Each row below holds a small network's activations on one input, seen along a few directions.
In each table, some parts of the input vary, and every possible input appears once, in random order.
Descriptions start from the smaller parts, as in this example, which fits no table here: line(6) and (point or ring(11) or (values(2) and ring(8))).
Shared parts are said once, and a part with two or three values counts as separate values.
(in the rows, 128 means zero)

Other details of the inputs shift rows strongly along two fixed directions, in all tables alike. That doesn't count.

Rows:
row 1: [106 129 159 132 135 108 108 143 119  81 152 140 133 146 127 138 145]
row 2: [114  91 117 150 125 115 135 128 209 124 159  70 146 141  75 138  87]
row 3: [130 121 128 141 125 128 131 132 145 119 141 113 150 126 134 121 132]
row 4: [132 106  78 134 154 131 149  97 186 161 126  89 132 113  68 123  59]
row 5: [155 167  74 100 131 186 151 105  98 238  45 152 124  89 197 107 126]
row 6: [106 121 150 139 130 107 109 140 135  89 152 113 125 130 119 139 131]
row 7: [123  99  65 132 151 137 158  98 211 188 129  86 134 140  52 135  45]
row 8: [132 142 118 114 122 155 134 129 122 174  96 147 138 136 174 123 149]
row 9: [129 148 121 112 127 155 132 126 117 175  96 150 134 130 167 124 144]
row 10: [125 124 180 130  80 106 102 154  81  56 152 157  96 123 143 132 180]
row 11: [134 131 148 133 127 122 130 140 122 108 137 127 150 146 141 129 150]
row 12: [176 166  94  91  84 188 151 114  63 215  48 186  95  83 209 100 158]
row 13: [142 174  95  89 135 176 129 112  66 225  35 168  90  91 220 115 156]
row 14: [110 129 139 133 136 116 111 138 111 109 138 123 111 126 138 133 141]
row 15: [122 142 178 129 149  97 100 146  70  54 147 154 120 138 145 132 170]
row 16: [145 115 161 132  94 105 125 138 112  68 161 142 120 140  97 131 139]
row 17: [127 147 160 128 143 113 112 146  69  86 137 152 123 138 157 129 168]
row 18: [138 122 111 132 137 134 149 118 165 156 128 104 152 138  97 131  96]
row 19: [125 100  69 126 156 134 154  91 212 183 122  91 129 135  48 135  44]
row 20: [104 137 186 137 120 107  93 159  93  65 154 138 125 132 166 134 182]
row 21: [115 117 137 147 144 105 118 134 128  80 166 113 132 127 106 127 123]
row 22: [117 118 149 149 131 111 119 137 143  83 166 111 150 128 112 127 129]
row 23: [126 110 160 131  91 106 120 138 121  73 161 150 113 143 100 133 142]
row 24: [138 117  96 130 144 131 153 110 173 161 124  98 148 134  80 135  74]
Each input here is: values(4) and (point or line(5)).
Q: The inputs of row 2 and row 8 match in every part but the values(4) part. If row 14 is changed in the same way as row 2 into row 8, which row does it become?
A: row 7

Rows:
row 25: [ 81 106 153 146 129 108 100 143 171  89 167  94 117 119 102 146 122]
row 26: [150 166 100 100 188 150 148 107  92 189  63 150 137 133 156 127 114]
row 27: [134 121 168 139 108  98 112 142  92  44 163 133 115 104 108 125 149]
row 28: [146 182  97 108 193 170 133 113  73 209  60 153 143 112 220 102 158]
row 29: [124  98  68 126 100 157 155 101 226 233  91  77 118 110  83 135  61]
row 30: [130 115 117 153 155 118 135 121 163 100 146  89 166 109 111 118  99]
row 31: [ 89 119 144 144 144 102 101 131 148  94 151  87 119 106 119 141 124]
row 32: [113 119 129 142 106 130 122 146 146 144 131 101 127 133 146 132 138]
row 33: [ 80 132 149 136 202  89 105 131 149  91 157  99 151 169  97 156 108]
row 34: [ 76 108 128 137 161  86  95 123 137  78 162 108  85 124  84 144 103]
row 35: [150 131 117  98 118 150 157 113 147 189  97 149 139 172 108 137 108]
row 36: [118 142 166  99  79 124  91 151  48  93 109 203  58 132 189 135 203]
row 37: [130 111 139 121  71 133 125 136 156 132 122 123 109 123 128 141 141]
row 38: [142 102 124 126  97 103 128 117 114  83 157 152  81 115  58 131  96]
row 39: [181 112  63 132  94 159 179 101 166 202 111  95 135 100  84 116  61]
row 40: [147 122 153 142  81 128 136 135 134  86 155 140 154 129 127 116 148]
row 41: [ 89 171 173 124 169 134  93 163  60 110 124 171 141 144 230 129 214]
row 42: [111 110 107 130 167 103 109 107 140 106 143 113  82 113  74 128  85]
row 43: [141 179 173 104 157 120 112 146  16  88 109 198 130 148 181 126 188]
row 44: [144 120 108 143 130 132 145 120 150 119 142 107 163 111 105 111 100]
row 45: [ 83 109 105 124 144 123 110 120 156 139 135 124  77 123  91 142  93]
row 46: [108 116 175 125 129  95 113 149 153  73 161 134 144 196  95 162 140]
row 47: [146 105 134 151 133 105 147 126 150  83 182 117 168 149  63 130 102]
row 48: [112 113  95 136 149 139 148 121 195 188 122  97 162 159 108 135  99]
row 49: [146 139 160 121 134 107 129 133  92  85 146 163 142 159 101 140 130]
row 50: [122 116  64 129 116 172 156 107 219 242  86  87 158 120 131 121  79]
row 51: [154 118  47 133 190 151 181  87 189 211  98  82 169 123  84 119  49]
row 52: [136 116 133 156 147 105 129 136 124  78 156  89 137 112 114 124 118]
row 53: [124 149 156 127 144 121  95 133  83 101 118 133 105  90 173 119 165]
row 54: [137 139 132 110 120 116 114 127  46  89 122 182  70 105 130 117 148]
row 55: [135 107 152 135 113 118 141 137 150 101 165 130 160 171 101 129 139]
row 56: [127  97 163 145  81 116 128 143 170  77 177 116 161 147 105 124 136]
row 57: [135 108 123 142 137 110 132 117 150 101 138  92 122  94  87 129  96]
row 58: [ 74 126 156 134 185 102 105 142 163  98 162 114 147 178  95 160 113]
row 59: [178 178  68  96 153 190 171 103  66 242  43 170 144 107 197  97 139]
row 60: [109 102 167 148  90 108 111 155 174  64 175 111 159 151 125 139 151]
row 61: [152 180  73 105 161 194 137 102 101 246  37 139 141  78 234  92 137]
row 62: [100 180 151 122 186 132 101 145  51 129 105 155 145 130 236 123 201]
row 63: [ 93 168 154 123 137 155  95 155  88 138 105 157 140 111 242 119 196]
row 64: [107 172 149 128 146 134  96 152  49 126 106 134 116 103 239 121 196]
row 65: [163 139 156 132  70 135 136 145  77 101 134 155 119 121 160 115 175]
row 66: [147 112 137 148  99 120 136 129 145  87 165 120 163 117 101 119 114]
row 67: [136 170 144 127 153 138 102 143  48 126 103 139 115  97 222 107 186]
row 68: [155 108  60 121  86 171 170 112 203 235  90  85 129 126 115 131  81]
row 69: [142 109 134 156 123 103 134 138 126  68 176  95 138 121  84 122 112]
row 70: [145 125 166 113  58 136 123 140 102 117 121 158 103 117 153 124 172]
row 71: [131 188 138  98 198 143 109 124  54 161  72 170 127 136 203 123 164]
row 72: [169 109  96 122  66 152 168 101 171 176 109 120 113 103  79 122  88]
row 73: [121 120 151 131 121 120 127 148 144 105 149 133 155 171 137 140 160]
row 74: [109 120  81 138 141 155 141 124 185 199 117  77 130 116 126 131  88]
row 75: [138 134 183 125 119 100 127 140 102  58 160 167 140 179  97 142 152]
row 76: [ 93 138 122 142 161 128 111 129 150 131 131  94 159 112 165 125 129]
row 77: [ 83 108 164 131 109  91  85 148 110  66 157 150  74 142 113 143 152]
row 78: [173 111  60 127 119 164 197  88 200 217 110 110 163 143  65 118  62]
row 79: [181 160 109  97  73 174 147 114  64 196  61 177  97  71 185 109 150]
row 80: [ 97 112 130 130 156 111 128 128 191 144 137 104 149 185  75 157  91]
row 81: [114 106 141 138 151  80 107 126 105  41 163 132  84 115  77 134 112]
row 82: [123  85 145 124  80 100 122 127 143  78 168 145  80 146  58 136 112]
row 83: [174 137  65  88  77 175 166  88 105 224  58 182  64 101 124 112 103]
row 84: [131  84 169 155  76  97 128 152 161  54 199  97 137 154  77 134 130]
Q: Describe the family of inputs behind these rows.
A: line(6) and ring(10)
Q: The inputs of row 40 and row 72 match in every part but the line(6) part. If row 56 is changed in the same way as row 40 into row 72, which row does it become?
A: row 70
Q: Change only the line(6) part in row 61. List by row number the other rows that result.
A: row 28, row 42, row 53, row 67, row 71

Rows:
row 85: [106 105 149 150 126 105 117 136 166  79 172 109 148 141 100 131 127]
row 86: [105 112 151 143 155  91 112 138 131  67 173 117 128 149  87 139 122]
row 87: [155  88  87 131  98 131 165 105 203 162 131  88 126 133  47 134  63]
row 88: [108 129 153 135 149 102 107 140 106  82 154 130 118 142 124 137 144]
row 89: [132 151 142 124 138 132 120 139  73 121 117 151 126 120 173 119 164]
row 90: [116 116 149 143 146 103 117 132 141  74 165 114 137 128  98 132 122]
row 91: [138 111 123 134 105 120 135 120 141 111 148 122 116 116  81 127 101]
row 92: [116 131 171 138 120 108 109 154 112  81 148 122 133 139 144 141 160]
row 93: [129 120 155 126 112 103 113 137  92  70 146 153  94 131 118 131 151]
row 94: [145 155 117 108 124 156 139 123 106 178  81 148 138 124 176 124 143]
row 95: [127 140 166 126 128 121 115 142 105  98 132 142 136 135 152 132 163]
row 96: [129 106  74 131 161 130 153  98 193 170 129  92 134 138  55 133  50]
row 97: [127  96  82 137 135 141 158 102 226 174 137  85 154 133  60 130  59]
row 98: [124 155 114 110 141 147 122 127  89 171  83 148 104 113 176 129 143]
row 99: [137 151 109 114 134 154 127 122  99 175  86 137 115 102 180 115 140]
row 100: [116 103  95 134 158 115 140 106 188 135 143  95 138 137  57 138  62]
row 101: [130 146 113 114 117 161 128 128 115 181  91 143 126 116 188 116 150]
row 102: [148 142  88 109 123 168 148 112 142 222  71 117 127 116 159 122 112]
row 103: [119 132 178 139 125 102 109 154 104  69 160 126 137 149 142 139 168]
row 104: [108 138 169 136 114 119 104 158  96  84 144 144 131 132 174 132 180]
row 105: [116 137 168 134 122 119 110 154  90  85 149 153 139 142 167 125 181]
row 106: [113 108 135 147 127 114 128 136 164 103 167 103 147 147 101 134 121]
row 107: [124 140 142 130 138 123 114 132 101 109 125 138 126 113 156 120 152]
row 108: [126 113 129 127 114 114 127 121 133 107 146 134 104 126  79 134 103]
row 109: [113 133 145 125 153 115 111 129 113 100 135 141 118 130 126 132 137]
row 110: [162 133  99 111 102 152 147 113 105 170  89 146 101 103 144 114 127]
row 111: [125 116 118 142 143 117 133 124 150 120 149  97 136 130  98 131 105]
row 112: [129  96 151 142  90 104 124 139 145  66 173 128 123 140  91 131 134]
row 113: [118 151 134 113 143 134 107 133  82 137 102 151 102 118 177 125 156]
row 114: [118 129 160 139 126 115 113 148 114  77 159 143 145 147 142 126 160]
row 115: [126 150 111 110 147 145 124 116 101 169  86 150 110 113 165 121 137]
row 116: [152 155 118 111 127 156 141 125 101 178  85 148 135 130 174 121 144]
row 117: [132  88 106 140  94 126 149 114 199 132 160 103 133 131  47 131  71]
row 118: [149 147  93 109 125 168 150 109 135 218  67 130 132 114 163 119 121]
row 119: [106 127 177 141 123 102 102 154 111  48 170 145 149 145 144 131 168]
row 120: [130 134 139 136 143 118 122 133 108  98 142 132 135 130 132 124 136]
row 121: [119  96  98 150 142 115 143 116 201 133 153  67 140 124  56 139  62]
row 122: [146 150  86 110 140 162 147 108 116 197  77 139 132 105 160 116 114]
row 123: [168 141  82 100  89 177 163 103 129 230  66 144 112 106 138 119 104]
row 124: [138 147 144 121 126 137 128 140  94 138 111 143 135 135 167 127 160]
Q: Describe the family of inputs behind these rows.
A: line(4) and (values(2) or ring(8))
Q: The inputs of row 91 and row 108 match in every part but the line(4) part. If row 110 is changed in the same way as row 91 into row 108, which row does it become?
A: row 93
Q: List by row number the other rows that have the line(4) part in common with row 106.
A: row 85, row 97, row 101, row 104, row 105, row 112, row 114, row 117, row 119
Q: A walk changes only the line(4) part. It starts at row 85 and steps to row 118. List the rest of the walk in order.
A: row 107, row 115

Rows:
row 125: [114 131 116 134 142 138 130 134 136 146 132 121 165 148 146 124 123]
row 126: [145 161 121 103 143 151 128 132  55 170  61 169 100 116 207 120 178]
row 127: [131 131 125 127 140 112 127 129 111 119 120 126 121 142 131 139 135]
row 128: [131 129  47 119 172 168 162  95 160 233  81 117 128 113 115 115  75]
row 129: [138 111 121 128  98 135 145 110 174 132 129 133 149 114  92 122 107]
row 130: [135 120 130 116 102 129 138 127 114 114 134 159 112 134 113 133 132]
row 131: [132 131 157 124 135 107 117 136 132  91 134 127 134 152 107 146 123]
row 132: [134 106 117 145 134 109 135 114 154 110 154  91 121 122  75 121  91]
row 133: [153 120  48 118  94 177 167 104 177 220  82 113 126  93 129 116  78]
row 134: [100 140 187 138 153  94  90 152 103  37 176 149 144 154 121 139 149]
row 135: [113 142  67 119 143 171 152 107 171 252  85 101 133 112 123 136  73]
row 136: [127 160  90 121 144 170 134 125 109 189  82 135 142  97 204 115 135]
row 137: [131 178 135 107 145 165 125 122  76 173  74 180 152 101 221 110 175]
row 138: [114 113 171 142 102  84 103 149  91  27 182 157 110 143 114 136 161]
row 139: [105 112 136 140 125 110 128 136 173 131 143  80 129 140  85 159  98]
row 140: [125 130 129 125 144 111 118 124 117 113 114 119 112 126 136 129 131]
row 141: [109 111 170 140 108  87  95 141 100  27 173 147 102 129 116 126 154]
row 142: [161 167 131 111  99 166 136 143  53 178  84 165 136 125 223 106 185]
row 143: [129 109 153 154 128  86 122 139 122  55 188 110 129 145  79 134 127]
row 144: [133 107 127 136 137 113 125 115 157 113 152  91 116 112  70 128  89]
row 145: [123  74 130 161 131 106 137 122 229 104 194  61 147 157  38 129  89]
row 146: [131 134 177 120  94 113 105 144  89  64 146 177 114 139 133 133 156]
row 147: [129 139 160 119 106 125 108 148  46  85 122 194  90 119 182 117 196]
row 148: [153 158 119 104 128 161 144 111 116 191  58 148 147 108 185 121 147]
row 149: [145 109 106 139 138 128 150 119 142 141 137 108 119 123  87 120 103]
row 150: [149 151 104 107 118 161 145 130 106 200  67 137 143 138 196 124 145]
row 151: [102 155 170 124 150 135  93 150  83 111 129 167 130 142 216 116 208]
row 152: [144 146  96 117 107 171 155 118 131 234  85 112 115 105 138 128 106]
row 153: [109 166 154 124 154 120  99 147  41  93 127 177 122 132 196 124 190]
row 154: [108 153 180 119  78 130  99 160  55 103 125 177  95 117 187 136 196]
row 155: [ 99 128 132 140 166 105 108 126 125  91 151 121 127 127 121 124 121]
row 156: [121  96 119 129 114 114 120 112 166 107 147 113 104 113  68 131  86]
row 157: [114  93 133 160 134  94 125 141 191  67 173  64 154 135  82 148  96]
row 158: [157 115 106 130 125 135 154 107 180 159 134  99 140 135  57 131  61]
row 159: [139 137 170 129 122 112 124 147  75  75 157 151 122 139 133 131 167]
row 160: [104 165 164 113 160 121  83 142  55  97 119 169 108 108 195 121 180]
row 161: [156 117  56 111  87 173 173 106 174 235  85 125 139 127 122 116  81]
row 162: [121  84 121 144 148  92 147 121 203  91 173  74 144 164  23 157  67]
row 163: [145 121  69 110 139 170 159  98 198 246  68  98 131 137 137 124  98]
row 164: [131 112 178 153 120  97 123 136 149  51 183 112 164 129  85 127 137]
row 165: [ 95 132 176 139 158  94 103 152  96  39 182 146 139 155 120 140 159]
row 166: [127  88  95 131 105 141 146 109 217 163 139 103 125 142  77 123  94]
row 167: [142 154 108  95 144 150 123 112  99 188  59 138  99 100 175 126 133]
row 168: [128  93 133 167 119 102 132 139 180  68 191  67 152 123  71 133  97]
Q: Describe the family of inputs behind these rows.
A: line(4) and (values(5) or line(6))
Q: The inputs of row 144 and row 160 match in every part but the line(4) part. If row 152 is changed in the same way as row 144 into row 160, which row does it become?
A: row 135
Q: Change only the values(5) part in row 145. List by row number the other rows that result.
A: row 142, row 152, row 164, row 168
Q: Change only the line(4) part in row 136. List by row number the other rows that result.
A: row 133, row 157, row 168
Q: Change only the values(5) part in row 166. List by row number the other rows that result.
A: row 129, row 133, row 154, row 161
Q: List by row number the other rows that have the line(4) part in common with row 131.
A: row 126, row 127, row 139, row 140, row 148, row 150, row 157, row 162, row 163, row 167
